Each row has a name. Each question is about the rows just above it.

[ 89 167 167 167]  N
[ 89  89 154 161]  C
[126 127 129 131]  Y
[ 89  89 154 161] is in which row?  C
Which row holds [ 89 167 167 167]?  N

[144 131 118 145 147 130  98] : T
[100 124 155  92 114 148 113] : E
[152 118  98 144 136 122 135] : G
[119 127 135 150 118 149 105] : Z
[146 131 120 155 105 140 135] : A
[149 135 150 135 104 107 154] : X
Give the next 2 entries after [100 124 155  92].  [114 148]
The next 2 entries after [127 135]:  [150 118]
What are the next 2 entries after [131 118]?  [145 147]
Which row holds [119 127 135 150 118 149 105]?  Z
The next 2 entries after [119 127 135]:  [150 118]

[143 154 152 107 144 113 105 149 154 143]  kagof
[138 108 107 149 136 118 149 107 158 138]  fomen
[143 154 152 107 144 118 105 149 154 143]  faz
[143 107 154 152 136 118 149 107 158 138]  fusen
The row with [143 154 152 107 144 118 105 149 154 143] is  faz
Which row holds [143 154 152 107 144 113 105 149 154 143]?  kagof

[126 116 127 129 122 120 140 126 137 126 138] = diper
[122  96 124 131 114 111 160 123 149 121  96] = nov
[126 116 127 129 122 120 140 126 137 126 116] = debub
[112 136 144 146 118 121 120 110 121 143 136] = basus
[111 136 144 146 118 120 120 110 138 143 136] = gor
[112 136 144 146 118 121 120 110 138 143 136] = nazan
Whose row is [126 116 127 129 122 120 140 126 137 126 116]?  debub
Whose row is [112 136 144 146 118 121 120 110 138 143 136]?  nazan
The row with [112 136 144 146 118 121 120 110 121 143 136] is  basus
What are the next 2 entries after [136 144 146 118 121 120 110 121]?  [143 136]
Whose row is [111 136 144 146 118 120 120 110 138 143 136]?  gor

[126 115 132 135 147 128 134]  vuzor
[128 124 132 135 122 116 132]  piza
[137 128 124 144 158 128 148]  tob
[128 134 132 128 122 116 132]  piga
[137 128 129 143 165 128 161]  zalu
[128 128 116 147 140 133 122]  Soze
[128 134 132 135 122 116 132]  mev
[128 123 128 122 141 132 114]  gunuz
[128 143 128 145 128 128  95]  dip
What are the next 2 entries after [128 128 116 147]?  [140 133]
What are the next 2 entries after [132 135 147]?  [128 134]
Whose row is [128 134 132 135 122 116 132]?  mev
Whose row is [137 128 124 144 158 128 148]?  tob
The next 2 entries after [137 128 129]:  [143 165]

[ 86 153  99 150] : zula
[ 99 156 127 116] : Mam
[ 91 166 131 111] : Feb
[116 135 118 134] : zav
[139 133 113  97] : lak
[148 119 119 116] : Menid
[139 133 124  97] : pim
[156 113 115 113] : mozu
[118 143 129 113] : nem
[128 124 118 139] : vudo
[156 113 115 113] is in which row?  mozu
Whose row is [ 99 156 127 116]?  Mam

[131 138 124 130 134 131 128 124 126] : Vevuk
[ 94 118 165 139 124 100  99 160 114] : nel
[137 167 113 138 150 138 128 109 119] : zaga
[126 128 131 129 128 126 126 129 127] : luzov
[103 120 154 136 125 108 108 150 118] : Tet
[120 103 122 131 136 133 128 121 125] : bolol
[136 165 114 137 149 137 129 110 120] : Sisi
Give the next 2 entries after [136 165 114 137 149 137].  [129 110]
What are the next 2 entries after [103 120]?  [154 136]

[132 163 137 135]  buse
[123 143 130 131]  Beke
[127 151 132 133]  nufa
[149 158 130 134]  mufur
[131 164 137 135]  Rut
[147 152 127 133]  Linup
[126 154 134 133]  buz
The row with [126 154 134 133] is  buz
Whose row is [149 158 130 134]?  mufur

